These are the activations of a small neural network, seen along a few directions. Each row is one input.
In each table, some parts of the input vary, and every possible input appears once, in random order.
Descriptions start from the smaller parts, as in this example, which fits no table here: one of 3 separate values, together with either a single point or one of 11 places along a line or (one of 6 places along a line, together with one of 8 places around a ring).
Shared parts are said once, and a part with two or three values counts as separate values.

Other details of the inputs shift rows strongly along two fixed directions, in all tables alike. That doesn't count.

A family of inputs:
r1:  17   1 -35 -42 -42 -10  16   7 -46 -38 -13  14
r2:  19   2   4   1 -17 -23   2  -7 -17 -51  -6  -1
r3: -31  20   5   0  23  24  -3  40  -7  53  19   1
r4:  24 -10 -17  -4 -37 -29  37  -7 -14 -25  -6  17
r5:  28 -30  -9   5 -29  -3  20  21  -2  61  -2  30
r6:  -7 -15  -6   3   2 -23  -8  26  -1  52   5  26
r7:  -5   0 -24  -9  -1  -5  16 -23   5 -35   1  -5
r8: -43  60  22   2  41  42 -12   6   2 -47  11 -39
r9:  14 -19  15  12  -3  15   6  22   6  49  -6  12
r10:  10   7   0   6 -17 -21   7  -7  -8 -36   4   6
r11: -26  -3  21  15  36   0  -7  27  13  47   1   2
r12:  -8  25   3  -1  17  13  -1 -31  26 -32   8 -23
r13: -29  30  16  12  54  19 -41 -17  16 -52  12 -40
r14:   1 -15 -25 -25 -27  -5  10  37 -34  56   1  36
r15:  41 -16 -15 -14 -49 -12  11  -8 -17 -38 -15  12
r16:   0  15   9  -8  17   9 -23 -26  13 -36   1 -23
r17: -10 -31  -2  -1  16   3   5   8   4  44  -7  10
r18:  24 -13 -20  -9 -42 -11  12 -30 -10 -25 -11   6
r19: -11  -2  36  28  30   4  -4  26   8  42   3  -1
r20:   2 -16   5  15  -3   7   3   0  10  51   0   0
r21:  -4  -9  27  21  20  15 -34   6   8  46   1 -13
r22: -12  -3  24   6  36  22 -12  -1  24  46   1  -9
r23:  10  -1   1   1 -14   9  15 -29   3 -33 -15 -18
r24:  22 -10 -25 -27 -32 -14  13 -33   0 -29  -8  10
r25:   0 -23  -1  -2   5 -24 -15  30  -9  49  -5  22
r26: -40  49  17  21  44   7 -14  -6  28 -45  20 -34
r27:  13 -21 -39 -23 -30 -21  15 -23 -11 -34  -7  16
r28:   4  27  10  16   1  15 -15  -9  12 -39  12 -14
Each input here is: one of 4 places along a line, together with either a single point or one of 6 places around a ring.
The inputs of r20 and r18 match in every part but the place on the line of 4. If r12 is changed in the same way as r20 into r18, which row does it become? -> r24
Start at r22 and move only the place on the ring of 6, one step at a time. The first step leads to r23. Which rows follow, in order? -> r9, r19, r11, r17
List by row number the other rows that have the place on the line of 4 in common with r2. -> r1, r13, r15, r16, r21, r25

A family of inputs:
r29:  10 -22 -15 -10 -13 -17   4   3  -9  15  -6  17
r30:  -1   4   9   7   9  -5  -9  -3   4 -13   1  -7
r31: -11   6  16  13  16  13  -5  21   3  31   7  -1
r32:   0   0  13   8  11  18  -8  -5  12  16   1 -10
r33: -11  12  -3  -3  13   2  -4  -9   7 -19   4  -9
r34:  -5  16  -2  -5   4   6 -10 -10  -4 -37   2 -13
r35:  23   0 -17 -18 -35 -13  15 -18 -18 -57 -13   2
r36:  19 -30 -10  -5 -19  -9  14 -10   3  22 -11  13
r37:  13 -17  -6   0 -16 -16   8   4  -4  16  -3  16
r38: -13  10   2   3  12   2   2   0   5  -7   4  -6
r39: -13   9   3  -2  15  12 -10   7   3  12   6  -5
r40: -9  7 11 12 13  2  0  7  8  5  5 -3
r41:   0 -13  -7  -7  -9  -1  10  18 -11  38  -3  16
r42:   0  16   6   6   0   6  -6  -3   1 -23   5 -10
The inputs of r31 and r40 match in every part but one. If r34 is changed in the same way as r31 into r40, which row does it become? -> r29
What do these inputs look like to the network? -> one of 2 separate values, together with either a single point or one of 6 places around a ring

A family of inputs:
r43: -22  40  12   7  25  15 -25  -7   7 -43  14 -27
r44: -22  37  15  14  24  24  -6 -12  14 -41  11 -32
r45: -25   5  21  11  41  21 -26  24  10  50   9  -7
r46:  19  -7 -28 -15 -40 -23  19 -11 -22 -45  -8  12
r47:  18  -9 -21 -15 -33 -20  20  -9 -22 -45 -14   9
r48:  11 -30   7  14   2  -2 -13  -1  13  56   1   9
r49:  -8  19  26  19  30  16 -21 -33  26 -49   2 -39
r50: -29   6  15  20  36  18 -22  18  13  50  17  -8
r51:  -6  24   0  -7   5  -3  -2  -6   0 -39   4  -9
r52:  16  -4 -21 -25 -30 -14  16 -12 -21 -42 -14   7
r53:  16 -24  17  17  -2   6  -2   1  15  51  -3   6
r54:  11 -28 -18 -19 -17 -15  16  20 -12  52  -6  33
r55:   9  -6 -27 -20 -26 -18  29 -15 -10 -33  -9  10
r56:   6  19  -2  -8 -12   4   5  -8  -8 -41  -1  -8
r57:   9 -11 -24 -19 -26 -11  25 -16 -14 -30 -14   6
r58:  22 -30  -9  -3 -33 -15  19  24 -20  44  -8  31
r59: -11  -4  33  28  40   8 -24   4  34  51  10  -9
r60:  12 -30 -23 -19 -23 -10  10  17 -16  50  -5  30
r61: -5 -5  9  3  9 14 -5 24  1 54  5  9
r62: -22  38  18  16  29   4 -14  -3  12 -50  13 -24
What do these inputs look like to the network? -> one of 4 separate values, together with either a single point or one of 4 places along a line
The inputs of r55 and r50 match in every part but the choice among 4 separate values. If r62 is changed in the same way as r55 into r50, which row does it become? -> r46
Change only the choice among 4 separate values in r43. List by row number the other rows that result. -> r51, r52, r56
List by row number the other rows that have the choice among 4 separate values in common with r52. -> r45, r47, r49, r57
